A small network was shown many inputs. Here are its activations along a few directions, one row for each input.
In each table, some parts of the input vary, and every possible input appears once, in random order.
A made-up example of a description, with smaller parts first: one of 4 places along a line, together with either a single point or one of 11 places around a ring or (one of 2 separate values, together with one of 8 places around a ring).
Shared parts are said once, and a part with two or three values counts as separate values.
(in the rows, 128 means zero)

Other details of the inputs vary at random and push rows far along three fixed directions, the same in every table; ignore that.

Table:
row 1: [103 145 110 149  86 118 100 150 173 111  83 176 175  94]
row 2: [144 110 116 113 106  50 134  89  69 111 126 120 134 179]
row 3: [ 92 177 103 125 120 141  96  84  77 116 119 152 113 136]
row 4: [127 132 141 115 166 178 140 140  79 115 141 103  96  97]
row 5: [189  94 159 104 156  88 166 150 164 184 148  52 136 172]
row 6: [109 134 135 133 170 180 143 131  94 113 147  97  86 118]
row 7: [156 143 121 147 114 153 111 154 199 171 137 135 151  93]
row 8: [ 73 167 105 154  78 122 104 109 116  83  91 183 154 124]
row 9: [ 77 161 116 112 117 146 109 110  67 106 110 164 121 132]
row 10: [133 124 132 125 176 178 118 104  98 131 146 108  80 114]
row 11: [112 134 147 109 166 185 136 132  90 132 145 111  89 124]
row 12: [187  72 164 129 154  88 165 149 157 176 147  53 132 166]
row 13: [154 130 139 126 164 175 117 143 171 166 146 101 106  98]
row 14: [169  84 159 105 156  83 189 134  89 118 152  66  95 166]
row 15: [ 78 158 103 128  78 121  91 104 124  90  98 202 142 126]
row 16: [118 126 144  99 170 181 129 130  97 124 143 115  82 114]
row 17: [ 92 155 123 164  90 116 105 128 176 120 112 174 194 101]
row 18: [124 165 116 101 145 174 105  99  81 124 144 125 111 117]
row 19: [137 104 132 134  68  33 151 146 180 140 104 147 177 183]
row 20: [133 120 160 136 171 172 129 145 170 139 155 107 131  78]
row 21: [133 111 124  86 108  47 154 116  64 112 121 131 128 183]
row 22: [119 114 129 113 116  46 161 111  70  97 108 112 129 186]
row 23: [125 106 127  83 117  43 146 112  74 109 110 130 121 184]
row 24: [146 110 126 161 122 157 108 141 203 160 121 135 151  91]
row 25: [102 161 101 125 130 139  91  82  82 100 115 164 107 131]
row 26: [145 139 128 165 125 158 113 153 202 169 125 136 152 109]
row 27: [148 109 110 116 112  46 145  85  70 115 128 124 122 186]
row 28: [152 120 111 110 116  45 144  91  72 115 128 127 121 190]
row 29: [147 105 107 147  69  28 153 152 178 118 110 143 180 159]
row 30: [109 134 136 117 167 184 138 130  97 129 156 110  81 129]
row 31: [193  63 161 119 158  83 158 146 164 167 145  58 124 156]
row 32: [ 83 168 105 143  86 110  98  96 110  85 119 191 173 103]
row 33: [175  74 155 137 116  56 170 171 208 143 119  95 154 149]
row 34: [111 144 122 137 153 171 115  93  79 126 136 124  95 128]
row 35: [146 111 144 155 158 187 129 137 157 168 143  98 119 103]
row 36: [115 125 133 107 171 179 131 127 104 121 154 115  74 120]
row 37: [140 120 130 129 163 184 127 104  84 135 154 106  91 108]
row 38: [111 148 111 146  67 129 106 142 176 122 112 193 169 110]
row 39: [142 127 133 154 114 156 131 176 192 140 123 134 159  82]
row 40: [148 140 127 129 124 156 100 149 209 164 123 128 160  98]
row 41: [137 114 140 141 164 177 139 163 171 132 144 100 106  92]
row 42: [138 126 123 146 111 159 127 172 202 153 143 147 147  99]
row 43: [111 143 128 104 142 171 126 121  74 113 143 138  97 117]
row 44: [ 78 162 115 128 122 142 114 111  65  89 102 151 125 121]
row 45: [100 147 108 155  82 123  99 146 181 107  86 180 173  94]
Description of these inputs: one of 3 separate values, together with either a single point or one of 6 places along a line or (one of 2 separate values, together with one of 4 places along a line).
The inputs of row 17 and row 20 match in every part but the choice among 3 separate values. If row 34 is changed in the same way as row 17 into row 20, which row does it become?
Answer: row 10
Change only the place on the line of 6 in row 27. List by row number the other rows that result.
Answer: row 2, row 7, row 18, row 28, row 37
Change only the choice among 2 separate values in row 29. List by row number the other rows that result.
Answer: row 42

Table:
row 46: [149  90 138 105 139  46 166 112  96 127 126  88 104 194]
row 47: [143 128 135 139 115 136 124 150 177 153 124 128 152 126]
row 48: [125 131 143 108 189 213 122 134 104 141 151 101  72  99]
row 49: [153  95 146 107 137  48 167 108  89 131 132  89 116 194]
row 50: [156  89 136 108 131  50 171 112  90 131 138  97 104 195]
row 51: [143 111 128 153 122 127 123 144 180 136 118 124 145 106]
row 52: [139 128 135 149 123 129 126 147 178 151 120 127 148 118]
row 53: [136 128 136 149 117 130 128 144 174 157 128 124 156 117]
row 54: [144 130 131 140 119 134 124 152 177 152 120 126 151 124]
row 55: [140 120 136 154 125 128 126 141 179 142 129 128 156 115]
row 56: [111 155 117 112 111 122 110 105 100 116 127 149 139 128]
row 57: [191  69 151 123 139  57 183 158 165 168 143  73 121 176]
row 58: [108 144 114 109 112 123 109 106 110 110 121 156 123 133]
row 59: [146 122 130 156 121 126 126 142 171 143 124 117 161 102]
row 60: [124 123 141 133 111 135 145 179 175 132 119 131 149 117]
row 61: [ 88 138 125 132 118 121 134 128 101  82 117 151 132 122]
row 62: [152 112 122 156 116 129 128 147 175 139 125 130 143 106]
row 63: [109 136 108 139 115 124 117 103 104 104 128 156 124 132]
row 64: [103 154 114 134 117 121 114 104 100 117 117 142 134 131]
row 65: [128 143 145 111 189 214 123 133  94 147 158  94  88  93]
row 66: [176  90 173  90 201 141 180 135  84 161 176  30  75 161]
row 67: [127 135 149 132 197 213 127 123 101 128 159  92  82  92]
row 68: [129 111 142 149 116 128 146 170 171 119 118 127 153  98]
row 69: [133 117 134 146 118 131 126 146 184 150 122 131 140 121]
row 70: [146 121 122 134 117 132 125 158 176 156 126 140 141 118]
row 71: [110 139 105 140 118 122 117 105 105 102 124 154 122 130]
row 72: [157  78 139 111 136  47 165 105  91 116 130  86 112 183]
row 73: [109 147 111 110 115 121 108 108 110 108 117 154 122 131]
row 74: [113 152 119 112 114 124 109 105 103 113 123 154 133 131]
row 75: [107 157 111 124 113 126 112 109  99 117 117 141 136 137]
row 76: [147 124 121 140 112 136 128 156 179 151 126 134 139 125]
row 77: [145 119 134 155 118 128 126 140 170 144 128 119 162 104]
row 78: [102 137 110 137 123 119 112 102 110 100 116 148 124 131]
row 79: [106 150 115 118 114 123 110 108  96 123 121 150 140 132]
row 80: [109 147 118 118 117 126 109 109  99 119 116 155 134 135]
row 81: [104 142 112 121 110 130 111 108 108 112 115 151 122 143]
row 82: [130 139 148 111 191 214 122 133  97 144 153  99  82  97]
row 83: [138 122 126 137 117 134 123 153 184 149 119 128 141 125]
row 84: [115 141 115 140 120 121 111 100  98 101 112 142 134 121]
row 85: [112 144 106 124 105 131 115 111 103 115 122 157 121 143]
row 86: [103 139 113 115 115 126 108 110 105 117 115 157 124 136]
row 87: [101 135 114 136 120 122 113 100 110 101 120 150 125 132]
row 88: [134 128 152 133 189 216 126 120  95 128 156  90  85  86]
row 89: [148 132 134 128 121 128 122 150 179 149 126 131 152 113]
row 90: [137 123 134 154 123 127 128 141 175 146 134 123 162 112]
row 91: [ 95 147 125 106 110 122 129 135 101  91 118 157 130 123]
row 92: [117 148 105 113 110 122 113 111 105 111 125 160 120 131]
row 93: [112 158 113 113 114 119 110 107 101 115 124 147 138 126]
row 94: [150 123 127 128 111 132 126 152 180 151 136 141 142 116]
row 95: [ 90 142 124 111 112 124 129 138  97  98 112 158 131 127]
row 96: [153  96 138 113 144  42 168 107  87 123 139  80 126 184]
row 97: [151 109 126 156 113 131 129 144 174 140 129 132 145 108]
row 98: [107 133 160 120 184 215 148 153  98 119 152  98  76  91]
row 99: [112 140 107 118 109 126 113 113 100 119 122 163 123 137]
The inputs of row 76 and row 70 match in every part but one. If row 85 is changed in the same way as row 76 into row 70, which row does it become?
Answer: row 99
The inputs of row 78 and row 51 match in every part but one. If row 71 is changed in the same way as row 78 into row 51, which row does it become?
Answer: row 62
Describe the family of inputs behind these rows.
Answer: one of 6 places along a line, together with either a single point or (one of 2 separate values, together with one of 4 places along a line)
List by row number the other rows that have the place on the line of 6 in common with row 53.
Answer: row 46, row 49, row 50, row 52, row 57, row 64, row 69, row 98

Table:
row 100: [137 128 148 132 183 233 123 148 139 139 160 103  84  70]
row 101: [111 138 125 110 119 112 130 122 101 114 124 140 124 145]
row 102: [108 131 131 126 129 112 135 111  90 104 120 124 123 141]
row 103: [133 131 116 122 139 124 117  90  91 128 134 126 105 150]
row 104: [128 139 114 130 126 112 113  90 100 128 126 126 130 143]
row 105: [115 125 122 124 130 121 133 116  99 108 125 133 113 140]
row 106: [121 131 128 125 133 119 134 111  89 111 131 123 122 133]
row 107: [111 134 125 129 125 110 131 112  98 106 124 130 131 137]
row 108: [128 142 114 112 120 114 112 100 103 136 126 137 124 152]
row 109: [ 85 183  88 165  47 157  67 149 202 124  87 227 198  76]
row 110: [123 128 149 142 174 230 125 156 151 142 148 108  92  76]
row 111: [159  98 146 125 115  83 158 175 192 160 121 106 153 149]
row 112: [172  87 142 138 120  84 160 162 186 155 133 106 146 143]
row 113: [169  95 148 116 126  94 155 167 184 160 135 105 148 137]
row 114: [121 131 126 123 132 114 128 111  95 107 126 127 125 128]
The inputs of row 111 and row 102 match in every part but one. If row 109 is changed in the same way as row 111 into row 102, which row does it become?
Answer: row 106
Describe the family of inputs behind these rows.
Answer: one of 3 separate values, together with either a single point or one of 4 places along a line
A walk changes only the place on the line of 4. It starts at row 100 and steps to row 112. List the rest of the walk in order.
Answer: row 105, row 110
Change only the choice among 3 separate values in row 108. List by row number the other rows that result.
Answer: row 103, row 104
